Each row below holds a small network's activations on one input, seen along a few directions.
Each table varies a few parts of the input and shows all the possible inputs, shuffled.
Descriptions start from the smaller parts, as in this example, which fits no table here: one of 5 places around a ring, together with either a single point or one of 11 places around a ring or (one of 3 separate values, together with one of 4 places along a line).
Shared parts are said once, and a part with two or three values counts as separate values.
(in the rows, 128 means zero)

Other details of the inputs shift rows strongly along three fixed directions, in all tables alike. That doesn't count.

Rows:
x1: [140 128 130 126 153 167 151 134 126 119 110 139]
x2: [117 112 136 105 153 141 129 119 108 136 117 125]
x3: [145 118 112 119 165 158 138 138 121 138 119 128]
x4: [118 131 171  67 106 112 198 136 133 180  95 169]
x5: [115 126 126 119 132 133 149 125 107 133 115 130]
x6: [123 111 122 144 145 141 140 133 109 132 105 142]
x7: [140 116 108 121 164 156 111 122 121 118 132 110]
x8: [136 116 110 141 145 149 153 136 118 132 108 138]
x9: [115 160 155 135 111 116 138 116 167 124 138 127]
x10: [124 123 135 142 101 119 114 129 136 114 133 137]
x11: [113 139 127 153 112 109 136 122 153 129 136 119]
x12: [125 114 127 137 147 132 139 114 103 136 110 135]
x13: [134 112 116 137 140 149 149 130 112 128 110 137]
x14: [108 129 146 121 104 125 121 127 152 127 143 122]
x15: [126 113 120 144 143 146 141 133 115 131 102 147]
x16: [128 135 118 148 116 118 124 138 153 118 127 132]
x17: [109 133 131 145 105 113 131 129 149 120 133 123]
x18: [128 128 135 124 156 157 138 129 127 117  99 146]
x19: [106 137 137 122 114 119 126 129 158 130 143 111]
x20: [118 102 134 135 134 139 132 121  97 126 110 140]
x21: [197 135 143  76 127  80  90 164 118 144 136 168]
x22: [129 112 129 107 150 154 140 124 114 136 123 123]
x23: [112 137 133 133 115 129 129 139 166 132 138 122]
x24: [126 120 120 117 159 149 138 131 127 140 108 133]
x25: [108 134 140 130  93 115 126 125 131 120 146 120]
x26: [123 132 123 157 101 130 142 142 158 122 139 126]
x27: [124 131 122 142 164 155 108 122 130  98 118 121]
x28: [120 120 123 115 141 142 136 119  99 125 111 132]
x29: [120 115 122 120 155 149 108 116 121 119 124 116]
x30: [195 133 150  93  89  78 128 172 120 147 132 182]
x31: [133 116 122 113 153 157 144 130 120 138 120 126]
x32: [121 108 145 114 149 142 126 109 101 144 126 125]
x33: [125 143 120 143  98 129 145 143 151 125 148 119]
x34: [125 122 116 133 144 148 143 133 108 131 110 138]
x35: [121 114 134 124 137 137 134 108  85 135 124 128]
x36: [124 123 137 131 150 137 125 112 113 140  92 132]
x37: [128 129 117 128 152 134 145 117 101 141 116 127]
x38: [119 128 133 137 109 110 115 127 136 115 136 125]
x39: [112 134 128 138 106 115 131 125 153 117 128 126]
x40: [120 142 127 125  93 121 139 130 142 118 152 111]
x41: [110 139 139 137 119 121 128 125 159 140 149 110]
x42: [199 127 117 141 140  94  68 155 110 122 143 158]
x43: [125 151 143 143  88 119 136 129 174 134 135 115]
x44: [110 144 133 131 123 117 130 121 162 139 146 106]
x45: [125 125 123 123 147 134 141 112  95 138 119 126]
x46: [136 125 118 143 122 117  90 129 135 101 138 126]
x47: [116 148 119 135 107 118 138 135 154 123 134 122]
x48: [114 118 134 121 121 141 143 121 103 129 116 137]
x49: [134 132 120 139 108 119 129 133 148 116 139 123]
x50: [117 128 142 123  99 132 130 131 154 127 156 112]
x51: [123 117 106 152 153 140 119 127 120 116 115 123]
x52: [200 144 144  93 100  73 115 181 112 150 136 187]
x53: [118 118 133 129 137 123 146 109 111 138 112 132]
x54: [117 116 105 158 150 146  46 114 138  82 167  78]
x55: [202 129  99 122 168 109  38 160 122 109 152 135]
x56: [123 117 127 112 154 149 134 125 121 137 110 132]
x57: [121 117 129 120 159 139 108 104 113 128 135 107]
x58: [132 138 161  80  84 115 224 149 117 179 103 171]
x59: [108 124  93 173 142 134  73 110 145  78 150  83]
x60: [122 134 147 134 141 127 135  97 119 151 101 131]
x61: [110 150 146 141  95 112 123 120 172 132 120 122]
x62: [106 141 134 123 100 110 128 124 136 119 144 113]
x63: [121 115 129 122 157 149 135 134 118 143 115 132]
x64: [121 129 129 133 136 133 151 121 107 146 121 132]
x65: [121 137 129 135 110 135 139 144 168 133 150 115]
x66: [109 132 141 141 104 105 128 112 140 125 141 117]
x67: [124 126 113 125 149 139 145 130 105 133 111 130]
x68: [119 117 127 133 132 137 146 126 120 130 103 143]
x69: [133 122 112 116 142 147 150 125 104 128 118 125]
x70: [112 148 130 127 106 104 132 111 140 127 147 107]
x71: [109 140 139 126 118 116 125 115 156 136 149 105]
x72: [123 143 123 123 111 108 118 128 135 117 141 116]
x73: [137 128  93 142 150 154 132 132 118 117 129 113]
x74: [110 126 146 146  97 110 127 114 135 126 142 124]
x75: [120 124 136 146  89 126 135 131 144 117 145 125]
x76: [122 123 118 130 148 133 113 104  97 119 134 108]
x77: [121 135 133 132  86 126 137 131 137 119 154 117]
x78: [202 138 145  79 132  74  85 154 116 149 144 162]
x79: [201 133  96 125 148 108  47 154 107  98 147 143]
x80: [118 130 112 127 137 137 125 118 121 115 122 118]
Description of these inputs: one of 4 places along a line, together with either one of 2 separate values or (one of 3 separate values, together with one of 6 places along a line).
Changing only the place on the line of 4 turns x37 into x73. The same change can be made to x41. Which row results? -> x65
Changing only the place on the line of 4 turns x10 into x75. The same change can be made to x24. Which row results? -> x3
Changing only the place on the line of 4 turns x19 into x56. The same change can be made to x25. Which row results? -> x48
Change only the choice among 3 separate values in x19. List by row number the other rows that result. -> x5, x17
Change only the place on the line of 4 in x16. List by row number the other rows that result. -> x8, x11, x51
Change only the place on the line of 6 in x11. List by row number the other rows that result. -> x12, x42, x53, x66, x74
Change only the choice among 2 separate values in x43. List by row number the other rows that result. -> x1
Change only the choice among 3 separate values in x66. List by row number the other rows that result. -> x57, x76

Rows:
x81: [120 104  98 144 204 191 151 111  90 130  79 126]
x82: [215 118 117  92 141 113  88 169  82 125 137 169]
x83: [205 119  95 124 165 122  83 153  75 113 119 160]
x84: [151 139 162 108  75  85 153 162 143 148 116 180]
x85: [ 62 116 134 130 128 162 235  99 101 165  87 123]
x86: [100 105 163 104 111 143 231 125  83 171  63 181]
x87: [ 66 141  87 202 150 171 104  95 192  84 149  49]
x88: [222 101 105 126 198 138  57 157  71 114 102 178]
x89: [111 166 128 154  66  94 129 143 199 111 160 112]
x90: [103 131 112 150 161 124  54  79 130  96 159  68]
x91: [136 133 142 101 125 132 149 145 148 149 129 138]
x92: [122 165 186 106  48  35  87 121 180 138 176 126]
x93: [ 65 115 101 155 148 187 145 101 140 100 133  75]
x94: [ 99 104 163 104 113 137 232 120  76 182  74 173]
x95: [100 164 155 113  31  81 168 142 187 141 180 111]
x96: [168 120 139  82 159 106  66 120  89 134 146 128]
x97: [ 83 111  94 192 179 187  97  94 150  90 120  77]
x98: [178 152 123 117 104  97  76 166 168 112 175 129]
What do these inputs look like to the network? -> one of 3 separate values, together with either a single point or one of 5 places along a line
Changing only the choice among 3 separate values turns x98 into x88. The same change can be made to x95. Which row results? -> x94
Change only the choice among 3 separate values in x90. List by row number the other rows that result. -> x92, x96
Change only the choice among 3 separate values in x84. List by row number the other rows that result. -> x89, x93
Change only the place on the line of 5 in x81. List by row number the other rows that result. -> x83, x85, x87, x89
